A small network was shown many inputs. Here are its activations along a few directions, one row for each input.
In each table, some parts of the input vary, and every possible input appears once, in random order.
A made-up example of a description, with smaller parts first: one of 6 places along a line, together with either a single point or one of 9 places along a line or (one of 3 separate values, together with one of 8 places around a ring).
Shared parts are said once, and a part with two or three values counts as separate values.
(in the rows, 128 means zero)

Other details of the inputs shift rows strongly along two fixed directions, in all tables alike. That doesn't count.

Table:
x1: [ 22 115 140  84 138 179 128 170 153 130  75]
x2: [183 114 110 142 136 117 130 121 131 121 142]
x3: [152 102  83  97 163 139 125 115 115 109 137]
x4: [109  88  54  51 181 183 127 131 112  95 123]
x5: [ 80 132 195 131 101 101  88 120 179 149 107]
x6: [ 31 101 143  88 129 176 109 153 184 138  89]
x7: [124 124  58 117 192 183 142 153 101  98 116]
x8: [ 57 137 178 115 116 129 117 148 153 139  87]
x9: [179 123 107 159 100 133 148 110 121 128 167]
x10: [182 133 114 167 101 116 138 106 120 125 175]
x11: [180 136 123 141 146  99 143 119  97 125 135]
x12: [ 91 177 217 163  61  82 110 123 143 159 125]
x13: [192 146 143 176  90  84 126  95 122 132 179]
x14: [190 146 128 179  95 109 159 119  93 142 153]
x15: [ 23 123 137  55 150 165 115 150 138 124  79]
x16: [195 158 136 185  95  93 152 116  90 137 163]
x17: [178 133  87 154 163 132 118 120 136 107 139]
x18: [121 128  71  93 133 156 149 137  74 114 144]
x19: [ 93 131 193 143 101 107  96 128 189 154 105]
x20: [141 117  89 114 158 138 152 138  96 115 123]
x21: [155 126  99 110 162 126 145 126  91 116 127]
x22: [109  81  47  75 169 189 139 144 121  96 124]
x23: [191 136 133 166 139 100 156 130 114 139 132]
x24: [ 64 126 185 108 111 121  86 125 177 140 101]
x25: [110 168 234 165  54  57  81  96 169 168 149]
x26: [176 131 123 149 143 112 149 134 107 126 132]
Description of these inputs: one of 2 separate values, together with either a single point or one of 4 places along a line or one of 8 places along a line.
The inputs of x24 and x11 match in every part but the choice among 2 separate values. If x17 is changed in the same way as x24 into x11, which row does it become?
Answer: x7
Which other rows does x16 become when the place on the line of 4 takes its other values? List them by row number.
Answer: x12, x14, x18
Start at x15 and move only the place on the line of 8, one step at a time. The first step leads to x21. Which rows follow, in order?
Answer: x11, x20, x8, x26, x1, x23

Table:
x27: [ 92 122 148 121 126 135 112 134 162 132 111]
x28: [164 138 116 152 141 125 142 128 113 125 132]
x29: [132 143 183 146 123  92 118 123 145 146 107]
x30: [169 115  95 133 145 129 134 125 124 117 142]
x31: [172 106  73 124 163 147 148 131 116 108 139]
x32: [124 145 165 156 114 114 117 128 155 139 118]
x33: [130 127 101 111 144 139 137 131 103 119 132]
x34: [113 104  95 107 126 163 139 135 123 121 134]
x35: [138 118  89 121 136 146 158 139  95 118 138]
x36: [141 133 134 117 129 111 123 118 120 129 134]
x37: [ 92 136 154 137 116 132 113 134 156 133 111]
x38: [ 88  99  98  83 156 167 124 143 135 113 109]
x39: [221 138 128 162 141  78 142 112 104 128 143]
x40: [115 118 132 127 113 139 132 135 141 134 125]
x41: [165 105  74 122 137 152 153 130 105 116 149]
x42: [ 87 151 195 152  95 109  98 125 171 148 111]
x43: [213 150 139 178 107  77 150 111  95 136 162]
x44: [125 129  97 105 142 142 136 128 103 116 135]
x45: [113 102  80  98 126 169 141 127 116 117 143]
x46: [ 99 142 172 143 101 113 130 136 135 148 117]
x47: [ 88  94  68  66 164 181 130 135 120 104 126]
x48: [ 79 105 111  97 116 169 127 135 135 126 127]
x49: [ 99 136 150 136 112 130 110 128 150 132 120]
x50: [135 103  75 108 153 157 133 131 122 109 136]
x51: [194 145 118 167 133 103 140 118 105 124 149]
x52: [114 131 171 129 119 105 104 122 155 139 117]
x53: [ 83 137 138 120 122 144 117 134 134 127 121]
x54: [112 127  92 109 139 157 132 131 112 112 137]
x55: [110 130 121 125 119 141 117 121 135 123 134]
x56: [169 130 124 131 139 104 132 120 112 126 134]
x57: [107 120 147 118 139 130 120 134 151 130 106]
x58: [114 127 147 118 135 122 121 130 132 131 112]
x59: [ 73 135 144 122 126 147 120 143 144 131 103]
x60: [218 151 135 174 129  74 139 111  99 136 148]
x61: [175 138 132 159 122 107 155 128 105 136 140]
x62: [ 98 139 152 126  99 123 130 131 125 138 128]
x63: [102 129 114 118 134 151 127 137 124 119 121]
x64: [169 117  94 131 141 127 130 117 119 118 152]
x65: [113 123 155 125 130 116 114 130 152 134 109]
x66: [173 141 128 150 140 106 141 126 110 133 127]
x67: [120 148 167 153 100 106 105 117 151 140 132]
x68: [112 122 125 118 123 132 112 119 144 129 135]
x69: [111 134 130 120 106 130 138 127 113 128 137]
x70: [106 107 107 109 131 166 140 144 134 126 121]
x71: [125 128 112 119 146 137 138 139 113 125 116]
x72: [162 137 162 147 120  85 111 108 138 137 140]
x73: [ 80 156 201 136 100 101 101 129 155 151 103]
x74: [107 134 157 115 124 115 113 125 136 135 118]
Describe the family of inputs behind these rows.
Answer: one of 6 places along a line, together with either one of 2 separate values or one of 6 places around a ring
The inputs of x44 and x71 match in every part but the place on the line of 6. If x47 is changed in the same way as x44 into x71, which row does it become?
Answer: x65
Which other rows does x34 become when the choice among 2 separate values takes its other values? List them by row number.
Answer: x43
Start at x66 and move only the place on the ring of 6, one step at a time. The first step leads to x28. Which rows follow, in order?
Answer: x32, x31, x57, x29

Table:
x75: [132 137 143 144  99 114 126 120 128 136 142]
x76: [221 127 116 168 138  98 135 110 126 126 152]
x77: [220 134 121 174 142  92 143 118 116 128 145]
x78: [142 133 154 126 143  96 117 122 132 134 115]
x79: [143 103  48 100 153 172 153 130  94 104 149]
x80: [ 79 133 167 126 123 130 113 140 160 139  97]
x81: [112 141 156 140  98 121 135 132 125 142 130]
x82: [153 133 139 145 125 106 119 116 136 131 138]
x83: [ 99 102  69  91 132 183 150 141 107 110 140]
x84: [115 144 153 139 111 119 127 129 127 139 126]
x85: [ 63 136 160 117 103 142 122 141 139 141 108]
x86: [ 69 141 162 118 114 135 116 140 144 137 105]
x87: [ 70 134 160 114 107 136 106 130 154 136 114]
x88: [133 134 142 135 120 114 116 119 135 130 133]
x89: [193 143 125 158 134  95 139 115 105 126 144]
x90: [123 142 157 141 124 110 120 129 138 137 118]
x91: [107  94  65  91 162 181 136 142 126 105 124]
x92: [131  92  68  76 176 159 131 131 113 103 125]
Describe the family of inputs behind these rows.
Answer: one of 2 separate values, together with either a single point or one of 8 places along a line
The inputs of x91 and x80 match in every part but the choice among 2 separate values. If x83 is changed in the same way as x91 into x80, which row does it become?
Answer: x81
Which other rows does x88 become when the choice among 2 separate values takes its other values? List them by row number.
Answer: x89
